A small network was trained on made-up records. Each row is its average activation on records with the value named, seen along a few directions.
Related values have similar rows: they may be neighbours, one step apart, or belong to one group.
In the rows, 500 means zero.
Strong random noise was added to every row along 8 fixed directions; ignore it. To show where, here is one row again and again, with new noise each time:
[463 498 507 711 457 482 426 278 546 551 690 529 292 598 537 623 627 544
 417 574]
[582 311 441 435 491 503 583 455 316 694 412 394 415 142 504 543 769 546
 596 360]
[366 481 433 514 399 457 547 627 443 549 439 443 497 584 615 426 471 438
 484 655]
[680 514 533 237 576 471 650 490 407 439 432 497 783 333 539 540 382 354
 619 386]
[714 465 562 649 659 592 628 199 591 619 555 664 494 419 336 795 493 586
 496 325]
[390 421 530 565 627 461 466 617 373 689 366 478 395 414 679 448 491 423
 542 594]
[779 618 462 327 637 291 474 538 606 594 449 478 611 369 429 393 532 299
 519 391]
[498 555 373 443 573 527 652 631 592 436 378 535 539 647 418 298 395 383
 496 515]
[576 414 565 517 768 498 464 587 492 744 340 533 451 349 438 550 556 517
 534 395]
[577 537 367 561 792 553 622 542 648 538 346 606 333 549 346 237 478 374
 508 409]


Field Fur:
p10: [531 571 523 772 546 590 387 359 686 583 540 638 322 510 255 605 526 677
 442 416]
p3: [369 454 563 740 641 611 456 416 525 573 547 620 272 647 554 574 495 563
 452 578]
p8: [570 338 538 542 434 404 525 628 466 776 316 455 559 334 494 645 490 645
 475 462]
p5: [516 598 392 650 445 456 578 556 558 632 446 500 460 505 512 426 477 399
 465 580]
p2: [330 397 630 424 467 648 420 371 385  99 722 479 420 677 684 534 562 596
 520 533]
p7: [566 423 533 463 535 497 441 441 505 458 574 473 491 436 502 546 671 552
 522 439]
p1: [527 474 632 372 662 509 178 410 416 372 582 460 401 360 512 414 591 532
 538 371]
p9: [734 449 325 359 277 454 635 376 549 456 516 394 513 295 325 409 623 570
 503 285]
p4: [622 664 563 431 454 600 638 284 508 271 654 583 769 473 417 709 379 498
 563 406]
p6: [337 502 404 683 336 708 625 244 373 343 638 557 303 405 553 488 587 571
 576 508]
p11: [620 453 647 567 283 384 471 208 301 681 623 465 564  98 656 785 449 549
 561 463]
Fur is arranged as a ring.
List every value one step from p9, in the order listed.
> p8, p1
List every value one step from p3, in the order listed.
> p5, p7
List every value one step from p6, in the order listed.
> p10, p4

Field Lugem:
m5: [254 358 525 298 673 704 439 577 331 172 551 408 344 661 606 344 669 530
 565 468]
m1: [448 313 495 578 496 527 642 582 421 664 343 481 418 442 553 577 499 601
 500 498]
m7: [435 555 450 729 311 485 677 660 567 749 335 572 687 571 415 633 310 546
 446 661]
m6: [551 772 609 351 574 511 182 380 748  26 828 577 558 865 299 434 450 499
 384 436]
m8: [415 522 547 543 612 585 363 598 507 550 463 507 443 451 421 457 536 588
 510 479]
m9: [553 378 625 259 610 432 357 717 373 651 301 409 579 230 487 470 499 546
 587 354]
m2: [448 544 496 630 594 566 657 541 582 565 432 626 530 709 528 554 305 409
 489 603]
m4: [594 566 632 515 719 497 407 427 497 548 550 574 551 421 573 672 501 427
 546 468]
m3: [813 378 654 704 599 344 403 202 553 894 537 579 482 162 466 861 561 646
 453 368]
Lugem is arranged as a ring.
List every value one step from m3, in the order listed.
> m1, m9
List every value one step from m8, in the order listed.
> m7, m6
